A small network was shown many inputs. Here are its activations along a few directions, one row for each input.
In each table, some parts of the input vary, and every possible input appears once, in random order.
Descriptions start from the smaller parts, as in this example, which fits no table here: values(2) and (point or ring(9) or (line(4) and ring(5))).
Shared parts are said once, and a part with two or three values counts as separate values.

Other details of the inputs vary at random and push rows far along two fixed directions, the same in every table; ignore that.
To show where, the next rows are all for the same input, with only those details redrawn:
[-4.09  2.15 -0.24 -2.29  0.06  1.39 -3.65  2.18 -4.45  4.82 -2.32  2.86]
[ 1.93  7.34 -0.18  3.31  0.63  1.75  2.87 -7.45  0.22  2.91  0.79  4.86]
[-1.99 -5.39 -0.86 -2.42  4.29 -1.69 -0.32  0.73  1.08 -3.94  1.67  0.51]
[ 2.63  1.69 -0.60  2.56  3.39 -0.35  4.33 -7.29  3.37 -2.72  3.09  3.05]

Rows:
R1: [ 0.52 -4.22  0.54 -2.53 -0.12  0.32  0.92  2.78  2.63 -5.22  0.17 -5.56]
R2: [ 0.77  3.45  1.61 -0.64 -5.80 -1.93 -5.19  4.71 -3.25  3.93 -1.93 -2.63]
R3: [ 2.63  1.69 -0.60  2.56  3.39 -0.35  4.33 -7.29  3.37 -2.72  3.09  3.05]
R4: [ 0.45  3.85  2.77 -1.24 -5.82  0.12 -4.97  5.93 -2.01  3.87 -1.11 -2.13]
R5: [ 3.39  6.04 -3.51  5.66 -3.35  1.41  5.05 -6.09  0.17  5.34  2.89  4.59]
R6: [-0.81 -5.38 -0.38  0.40  2.09  0.36 -0.61  1.11  2.47 -4.13 -1.19 -6.90]
R7: [ 0.90 -4.86 -1.56 -1.54  0.20 -1.21 -0.03  1.81  2.38 -4.86 -1.51 -5.60]
R8: [-0.53  2.62  2.18 -2.28 -6.02  2.51 -4.26  4.50 -2.41  3.70 -2.92 -1.96]
R9: [-2.50 -5.65  0.02  1.05  0.34 -3.32  1.65  3.50  0.23 -5.70  1.80  1.37]
R10: [ 0.01  0.38  0.29 -0.14 -0.68  1.65 -0.88  5.53 -6.73  4.86 -2.80  2.33]
R11: [-1.15 -4.81  1.71 -0.71  1.69  1.82  0.43  1.94  2.52 -4.46  0.52 -6.97]
R12: [ 1.94 -5.53 -0.08 -1.44 -1.79 -2.38 -1.40  1.73  2.42 -4.88 -0.25 -4.53]
R13: [-2.58  0.83  0.75 -1.47 -0.87 -1.21 -1.50  3.49 -2.23  8.11 -3.23  2.40]
What do these inputs look like to the network? -> values(5) or (values(2) and line(4))
Which other rows does R12 become when the values(2) part takes its other values? List them by row number. -> R8
Which other rows belong to the same alternative as R5? List them by row number. -> R3, R9, R10, R13

Rows:
R14: [-1.56 -7.44 -2.64 -2.13  3.04 -0.81 -0.25  0.78  1.01 -2.98 -2.01 -2.38]
R15: [ 1.04 -7.75  0.61 -0.85  2.08 -2.20  1.76  4.22 -0.11 -3.61  0.01 -0.92]
R16: [-2.04 -7.12 -2.26 -3.71  4.64 -5.17 -2.30  0.54  2.56 -1.26  1.37  1.36]
R17: [ 2.94  5.32  1.71  1.90 -2.30  0.71  1.81  0.68 -2.09  4.87 -3.02  1.52]
R18: [-3.24 -6.44 -1.91 -0.09  1.08 -0.85  1.21  3.34  1.16 -3.75  3.43 -1.17]
R19: [-0.24  5.55  1.69  4.11 -4.08  1.21 -0.57 -1.18  0.04  4.03 -1.93 -1.51]
R20: [ 1.64 -5.07  0.51 -1.90 -0.02 -3.18 -3.37  2.51  1.60 -6.13  0.82 -5.44]
R21: [ 0.14 -6.81  0.66 -2.87  3.61 -6.37 -0.12  3.78  1.30 -1.58  3.03  2.42]
R22: [ 1.55 -6.16  2.14 -2.26  2.06 -1.73  0.03  4.57  2.49 -2.37  1.89 -3.89]
R23: [-3.18 -1.22 -2.14 -3.20 -2.60  0.92 -5.43  7.11 -5.47  1.82 -0.60  0.55]
R24: [-1.53  4.82  0.26  2.48 -5.10  2.48  1.03 -1.26 -1.45  4.56 -0.59  2.15]
R25: [-1.06  4.57  0.26  4.01 -4.53  1.62  1.62 -1.67 -2.11  3.69 -2.29  1.72]
R26: [ 4.92  0.76 -1.92  2.63  2.84 -0.76  5.91 -8.43  5.85 -3.32  0.34 -1.46]
R27: [ 2.00  4.13  1.26  1.22 -2.99  2.37  1.32  0.53 -2.50  5.83 -0.91  3.47]
R28: [ 3.99  2.48  2.88  3.77  4.21  0.86  3.22 -7.75  5.78 -6.11  1.87 -1.52]
R29: [-5.73 -1.21  1.56 -3.52  0.60  2.29 -4.78  5.09 -5.33  0.80 -4.59  0.64]
R30: [ 7.87  0.56  2.45  5.15  2.29 -1.55  6.16 -5.35  5.64 -3.23  2.46 -1.66]
R31: [ 1.96  5.34 -0.50  0.69 -5.38  2.02 -1.42 -1.16 -2.59  2.98 -0.47  2.67]
R32: [-0.31  4.11 -1.80  0.07 -1.96  3.68 -0.08 -3.58 -1.37  6.12 -2.52  1.90]
R33: [-2.27 -4.17  2.54 -3.29  3.97  0.47 -2.49  1.83  2.89 -5.27  1.62 -3.93]
R34: [-2.89 -2.80 -0.18 -2.68 -0.34  1.18 -2.49  8.33 -5.54  4.71 -0.82  1.11]
R35: [-1.71 -0.30 -0.13 -3.82 -4.01 -1.16 -5.69  6.74 -4.77  0.91 -3.88 -2.02]
R36: [ 7.29  2.19  0.66  2.76 -0.83 -1.32  2.96 -7.34  6.21 -5.66  5.50 -2.42]
R37: [ 5.89 -0.53 -0.50  5.88  3.55 -0.88  8.05 -5.01  2.19 -3.00  3.66  1.70]
R38: [ 2.62  1.39  1.16  2.01  2.86  2.04  4.85 -7.46  4.39 -5.50  3.30  2.27]
R39: [-1.96  4.84 -1.22  5.02 -2.63  1.91  1.90 -1.14 -3.39  4.35 -0.89  1.90]
R40: [ 2.20  1.06 -0.56  4.15  1.20 -5.47  4.29 -6.19  6.49 -2.64  5.16  4.86]
R41: [-0.85  4.00 -3.39  2.78  0.81  3.06  0.58 -3.36 -3.15  5.66 -3.07  1.54]
R42: [-3.11 -1.31 -2.12 -1.83 -1.83 -0.05 -5.07  6.91 -6.86  1.23 -2.45 -0.07]
R43: [-3.08 -0.98 -0.72 -4.52 -2.29 -4.38 -7.63  6.07 -3.87  3.00 -0.71  3.76]
R44: [-2.39 -4.12  1.32 -4.15  3.38  0.12 -0.83  2.41  2.31 -5.73  1.05 -1.89]
R45: [-2.28  6.70  2.25 -0.97  1.04 -0.84 -1.86 -3.79 -2.63  4.02  0.22  6.24]
R46: [-1.23 -5.89 -0.80 -4.04  3.13 -0.73 -1.59  0.66  3.16 -1.88  0.77 -5.82]
R47: [-3.54 -5.46 -0.06 -3.25  5.07  1.04 -0.33  1.80 -0.13 -5.40  2.80 -0.22]
R48: [ 1.29 -4.85 -0.74 -3.64 -0.94 -2.45 -1.52  3.07  2.01 -5.87  2.27 -2.92]
R49: [ 0.86  5.21 -0.17  1.12 -0.55  2.14 -1.29 -3.88 -0.32  5.62 -3.75 -2.22]
R50: [ 2.47  5.11 -0.41  2.08 -4.67  0.96 -0.88 -1.54 -3.42  2.01 -2.31  2.13]
R51: [-0.78  5.94  1.67  2.63 -4.80  2.04 -0.72 -1.09  0.52  5.06 -0.09 -1.19]
R52: [-0.34  5.79  0.52  3.36 -4.55  0.89  1.48 -1.09 -0.93  3.47 -2.41  0.45]
R53: [ 2.69  5.48  1.61  0.59 -2.89  1.71  1.52  0.74 -1.30  5.62 -1.04  1.98]
R54: [ 3.48  2.60  1.57  2.82  3.67  0.42  5.00 -7.05  4.93 -6.21  1.26  0.37]
R55: [-5.43 -1.02  0.18 -3.19 -4.12  0.44 -3.65  7.28 -2.35  3.02 -2.02 -1.81]
R56: [-1.47 -5.96 -2.12 -4.58  2.53 -0.83 -0.28  1.38  2.74 -2.36  0.00 -3.63]
R57: [-3.53 -5.51 -0.01 -1.70  5.89  0.14 -0.03  1.69 -1.45 -5.83  0.84 -0.72]
R58: [-1.07  4.16 -3.16  0.97 -0.16  3.98 -0.05 -2.77 -2.14  6.32 -1.27  2.10]
Changing only one part turns R36 into R33. The same change can be made to R42. Which row results? -> R57
What do these inputs look like to the network? -> values(5) and (point or (values(2) and line(4)))
Which other rows does R29 become when the values(2) part takes its other values? List them by row number. -> R38
Which other rows does R24 become when the values(5) part takes its other values? List them by row number. -> R27, R31, R32, R38
